These are the activations of a small neural network, seen along a few directions. Each row is one input.
Each table varies a few parts of the input and shows all the possible inputs, shuffled.
A made-up example of a description, with smaller parts first: one of 6 places along a line, together with either a single point or one of 11 places around a ring or (one of 3 separate values, together with one of 5 places around a ring).
Shared parts are said once, and a part with two or three values counts as separate values.

Table:
r1: [ 20  -8 -12  -2 -26  91 -35  52  27 -13 -39 -25 -34  56 -32]
r2: [-37  -1  16 -12   7 -51   2 -11  -2   7   6   4   9   5   2]
r3: [-36 -13  28  -4  -7 -25   3 -15   5  19  26  15  -4   3   8]
r4: [ 21   8 -11  12  -3  26  12 -30 -15 -29 -15   2  16 -35   2]
r5: [-19  13   2 -12  25 -56  -5  14   4  21  22 -10  -3  14  -2]
r6: [ 35 -13 -18  15  -7  43  17 -14  -9 -19  10  11  -5 -20  -3]
r7: [-25   4  11 -14  16 -51  -4   2   4  11  18   0   7  12   6]
r8: [-24 -19  29  -5  -5 -20   8  -7  13  26  36   9 -10  10   9]
r9: [-12  -8  59  -9 -22  10 -35  61  22  42 -14  -5 -33  76 -14]
r10: [ 20  11 -25  10   4  13  12 -17 -20 -27 -28  -7  19 -37   7]
r11: [ 21  -5 -12  17  -6  41  12 -21 -19 -24   0  11   7 -32  -2]
r12: [ 39  20 -54   4  17   6   5  10  -7  -5 -18 -11   6 -27   5]
r13: [ 34  15 -39   6   7  11   5  -3 -11 -20 -17  -6  17 -29  10]
r14: [-37  -5  27  -6  -1 -39   3 -21   8  10  13  12   7   3   4]
Changing only one part turns r1 into r9. The same change can be made to r10. Which row results?
> r2
Describe the family of inputs behind these rows.
> one of 2 separate values, together with either a single point or one of 6 places along a line

Table:
r15: [ 48  26 -61  20  -3  54  10   3 -31 -40 -78 -22  15 -48  -5]
r16: [ 46  26 -47  12   9  36  14 -41 -10 -71 -63 -19  41 -54   7]
r17: [ 20  -5  40   2  -9  28 -31  59  -2  10 -11 -12 -20  57 -21]
r18: [ 72   9 -78   7  14  38  22 -22 -12 -44   6   2  24 -53  21]
r19: [-23   9 -27 -26  50 -75   9  14  17  35  72 -22 -13   6 -13]
r20: [-51   9 -16 -25  36 -84 -11   9   5   5  24 -21  10  15  -7]
r21: [ 78  22 -89  27  15  63   9  14 -23  -1   4  -4 -10 -54  -1]
r22: [-26 -45  36   7 -26  13  29 -39   2  18  49  32 -12 -20  31]
r23: [-15 -10   2 -26   1 -40 -15  55  45  67   6  -3 -25  55  19]
r24: [-39  22  54   3  14 -75   5 -42 -27  -7 -14  29  38 -26   8]
r25: [  8 -34   1  12 -15  60   8   1  27  -1  61  17 -50  21 -28]
r26: [-18  -1  36   4  14 -82  19 -30 -28  13  26  29  26 -24  13]
r27: [-26  -4  11 -24 -12 -44 -29  52  42  54 -16 -11 -14  53  13]
r28: [-32 -20  31  -2 -33  62 -16 -29   9 -33 -31   3  -8  30 -38]
r29: [  9  -2  20   5  25 -76  36 -30 -22  42  73  21  -3 -26  13]
r30: [ 67  13 -85  18  10  59  11  14 -30 -18 -24  -2   0 -49   6]
r31: [ 58  13 -75  23   1  54   6  10 -31 -29 -50 -13   9 -51  -2]
r32: [ 43  29 -53  18   1  55   5  -6 -30 -44 -93 -26  13 -51  -8]
r33: [ -6 -42   5   2 -21  59   4  -2  18 -14  35  22 -36  29 -23]
r34: [-11 -39  31  17 -22  13  35 -38   9  31  75  23 -29 -23  27]
r35: [  4  15  58  -9 -17  30 -41  41  -9  -7 -52 -23 -12  55 -26]
r36: [ 29  -9  31   1   4  32 -21  64   3  21  12  -2 -30  58 -14]
r37: [-50 -23  59   8 -37  16  14 -48   0  -1   2  26  19 -21  17]
r38: [  9  12  51  -5 -18  29 -33  51  -8  -2 -37 -19 -11  59 -23]
r39: [ 62   9 -68  14   7  34  16 -25 -12 -55 -19  -8  35 -54  14]
r40: [ 83  18 -82  14  18  42  20 -22  -7 -27  34  -1  12 -58  15]
r41: [  0  -6  -2 -13  11 -36  -8  55  54  84  32 -10 -36  50  11]
r42: [ 41  -1  26  14  13  35 -17  64  13  37  37  -6 -42  51 -20]
r43: [-72  33   1 -22  34 -79 -27  -8   1 -16 -17 -26  17  17  -7]
r44: [-38   4 -24 -33  45 -80   2  13   7  18  46 -15  -2  14  -4]
r45: [-38  15  22 -27 -21 -42 -35  45  36  39 -41 -15  -5  54  12]
r46: [-56 -18  66   4 -33  19   5 -57   2  -5 -14  26  21 -25  12]
r47: [-26 -24  25   2 -36  59  -8 -18   9 -30 -15   6  -9  33 -35]
r48: [-65  28  -6 -22  30 -82 -17   1   1 -10  -2 -25  19  19  -6]
r49: [-45  20  29 -31 -20 -40 -45  36  36  33 -56 -17  -6  49  10]
r50: [-37 -40  46  10 -34  12  17 -42   2   9  27  28   4 -22  22]
r51: [-32  17  47   4  10 -78  14 -34 -28   0   1  28  38 -23  11]
r52: [ -6  -7  26  -3  22 -79  30 -29 -29  26  48  32  11 -22  20]
r53: [-15 -40  13   5 -31  57  -6  -8  14 -22  11  13 -21  30 -31]
r54: [ 51  22 -54  14   5  35  19 -32 -12 -66 -47 -15  42 -52  10]
Changing only one part turns r18 into r39. The same change can be made to r44. Which row results?
> r20
Changing only one part turns r27 into r49. The same change can be made to r17. Which row results?
> r35
Describe the family of inputs behind these rows.
> one of 5 places along a line, together with either one of 2 separate values or one of 6 places around a ring
Change only the choice among 2 separate values in r30. List by row number the other rows that result.
> r18
Change only the place on the line of 5 in r34. List by row number the other rows that result.
> r22, r37, r46, r50
Change only the place on the ring of 6 in r29. List by row number the other rows that result.
> r19, r25, r34, r41, r42

Table:
r55: [-10  33 -27  -8  25 -47   0 -23 -20 -35 -31 -16  37 -28   1]
r56: [-22   1  30   8  10 -61  25 -36 -26  22  24  25  16 -38  20]
r57: [ 29   5  35   7 -17  37 -25  50  -4  14 -34  -5 -17  40 -10]
r58: [-19  -2  25   4   6 -61  26 -34 -17  28  27  26  19 -41  34]
r59: [ 36   3  30   4 -21  36 -21  48   8  22 -34  -5 -15  38   0]
r60: [ 55 -10 -44  33 -15 106  26 -45 -26 -64 -14   7   9 -62  -8]
r61: [-40 -23  36 -14   3 -48   6 -12  23  30  67  15 -10  24   8]
r62: [ -6  29 -32  -9  23 -47   3 -21  -8 -28 -30 -13  40 -30  13]
r63: [ 34  24 -63  -5  29   2 -11  42   1   4  -5 -27 -12   5 -13]
r64: [ 40  18 -68  -6  24   0  -7  43  11  10  -5 -27 -11   3   1]
r65: [-44 -23  41 -12   8 -48   6 -11  13  24  65  17 -13  27  -5]
r66: [ 60 -14 -52  30 -22 103  27 -44 -17 -58 -15  13  10 -61   1]
r67: [-53 -20  42 -16 -28  13 -27  20  38  19  -7  -5 -26  60 -16]
r68: [-59 -22  46 -15 -25  13 -29  23  24  12  -8  -5 -27  63 -26]
Describe the family of inputs behind these rows.
> one of 2 separate values, together with either a single point or one of 6 places around a ring
Changing only the choice among 2 separate values turns r67 into r68. The same change can be made to r61. Which row results?
> r65
Change only the choice among 2 separate values in r56. List by row number the other rows that result.
> r58

Table:
r69: [-35 -17  49 -14 -20   6 -28  38  30  31   3  -4 -31  68 -16]
r70: [ 29  16 -47  14  15  -4  29 -46 -29 -35  -8   5  35 -72  18]
r71: [-52  -3  37 -16  15 -91   8 -16   5  36  40  14   8   5  17]
r72: [-21  -5  39 -19 -16  10 -45  72  34  36 -19 -19 -37  91 -23]
r73: [-38 -14  53 -12 -12 -19 -16  19  20  30  17   4 -19  49  -7]
r74: [ 52  -3 -39  16 -17  91  -3  11  -2 -32 -31  -9 -10  -9 -13]
r75: [-46 -10  49 -12  -1 -49  -5   3  11  35  27  10  -9  29   2]
r76: [ 19  20 -53  12  28 -29  37 -61 -35 -40   2   6  44 -86  20]
r77: [ 47   0 -34  18  -9  66   8  -9 -13 -35 -22  -1   4 -27  -5]
r78: [ 66  10 -45  12 -12  96 -18  44   3 -24 -48 -24 -18  12 -19]
r79: [ 38   6 -37  18   0  37  18 -25 -23 -33 -16   3  16 -48   4]
r80: [ -59    1   28  -17   28 -116   16  -30   -2   31   54   15   17  -10
   20]
Describe the family of inputs behind these rows.
> one of 2 separate values, together with one of 6 places along a line
Changing only the choice among 2 separate values turns r71 into r70. The same change can be made to r73. Which row results?
> r77
Change only the choice among 2 separate values in r76. List by row number the other rows that result.
> r80
Change only the choice among 2 separate values in r75. List by row number the other rows that result.
> r79
